A small network was shown many inputs. Here are its activations along a few directions, one row for each input.
Each table varies a few parts of the input and shows all the possible inputs, shuffled.
A made-up example of a description, with smaller parts first: one of 4 places along a line, together with either a single point or one of 9 places around a ring or (one of 2 separate values, together with one of 8 places around a ring).
Shared parts are said once, and a part with two or three values counts as separate values.
In the rows, 128 means zero.

Other details of the inputs vary at random and push rows far along two fixed directions, the same in every table; ignore that.
To show where, the next rows are all for the same input, with only those details redrawn:
161  134  106  135  156  148  117  124  150  182  137  143  156  136  125
142  132  143  126  133  107  124  132  114  134  131  90  91  63  101
163  132  103  133  162  153  115  129  161  194  134  143  160  137  131
140  129  150  125  130  103  124  135  110  130  130  81  82  52  100
134  135  150  121  121  101  126  123  103  121  134  94  81  66  90
134  132  154  123  122  102  125  126  103  121  133  89  80  61  94
133  131  155  122  121  102  125  126  103  121  134  90  79  61  92
167  131  103  137  165  151  114  136  162  193  134  134  159  129  134

A family of inputs:
row 1: 134  150  113  129  141  152  130  103  169  175  159  165  186  185  125
row 2: 40  140  147  115  84  128  135  70  76  45  150  220  134  200  93
row 3: 54  139  142  111  79  129  144  61  72  37  136  197  130  220  96
row 4: 116  120  100  157  159  152  109  166  170  157  112  155  167  127  185
row 5: 130  133  153  114  135  93  121  135  119  119  140  62  90  68  107
row 6: 132  133  163  116  95  103  151  146  108  125  121  67  80  90  96
row 7: 132  113  98  159  169  150  107  162  160  153  108  164  155  130  183
row 8: 149  127  146  124  130  99  119  124  104  128  132  74  82  73  109
row 9: 90  121  145  137  139  104  125  164  125  95  116  95  118  55  157
row 10: 86  176  141  116  63  124  147  50  97  100  173  205  121  205  56
row 11: 143  140  120  118  123  155  154  116  148  174  143  149  187  202  117
row 12: 167  129  101  121  132  163  141  113  133  178  132  152  174  214  119
row 13: 165  143  108  136  146  148  123  141  179  195  121  121  159  142  142
row 14: 122  108  94  138  180  145  104  149  160  143  116  136  171  151  188
row 15: 92  108  152  119  114  104  156  149  95  78  105  80  103  97  140
row 16: 131  122  167  102  110  101  145  137  99  116  125  62  92  101  92
row 17: 106  107  135  145  140  114  116  152  101  89  106  105  99  70  149
row 18: 119  123  94  156  147  153  115  120  142  129  123  198  161  190  166
row 19: 156  143  114  124  152  146  134  129  178  187  130  120  175  149  139
row 20: 112  145  163  116  119  98  140  136  129  123  144  85  100  54  98
row 21: 147  81  133  102  60  104  107  161  146  31  142  128  110  67  160
row 22: 107  129  92  153  143  158  117  127  157  141  124  184  174  186  171
row 23: 119  117  101  145  171  144  118  149  168  150  118  139  178  142  192
row 24: 129  105  96  145  150  160  134  166  157  155  97  130  163  163  183
row 25: 148  137  146  129  126  93  122  129  115  132  133  92  72  71  109
row 26: 178  133  106  130  150  147  121  120  146  178  123  123  156  157  132
row 27: 185  126  105  131  150  148  136  153  157  196  117  120  151  158  139
row 28: 147  105  98  158  176  146  109  187  180  166  83  92  151  97  207
row 29: 138  133  160  109  125  97  129  135  115  117  123  56  91  75  104
row 30: 148  113  91  155  167  151  115  156  160  150  94  142  154  149  189
row 31: 63  135  133  132  82  132  134  52  59  40  146  219  124  219  98
row 32: 168  142  102  139  161  144  118  143  172  198  133  149  149  125  135
row 33: 112  100  146  135  113  108  146  153  87  79  94  97  73  98  138
row 34: 96  161  147  111  73  130  145  46  74  96  168  207  119  195  47
row 35: 57  124  138  106  77  139  159  74  65  44  136  193  138  241  95
row 36: 132  146  108  121  149  158  121  112  166  174  155  172  183  182  114
row 37: 142  146  150  60  10  139  134  65  121  44  213  218  122  184  75
row 38: 123  147  149  129  117  106  129  143  136  138  136  95  93  58  101
row 39: 97  117  153  132  126  102  135  148  111  79  104  81  109  78  155
row 40: 158  135  151  124  121  96  131  135  115  131  114  78  74  69  108
row 41: 146  88  92  143  162  163  129  157  138  148  93  125  163  170  181
row 42: 113  105  143  135  124  106  126  135  84  68  95  85  83  86  143
The inputs of row 27 and row 33 match in every part but one. If row 34 is changed in the same way as row 27 into row 33, which row does it become?
Answer: row 17
The inputs of row 23 and row 1 match in every part but one. If row 22 is changed in the same way as row 23 into row 1, which row does it become?
Answer: row 10
What do these inputs look like to the network?
Answer: one of 2 separate values, together with either a single point or (one of 4 places along a line, together with one of 5 places around a ring)
Which other rows does row 9 become when the choice among 2 separate values takes its other values? List them by row number.
Answer: row 20
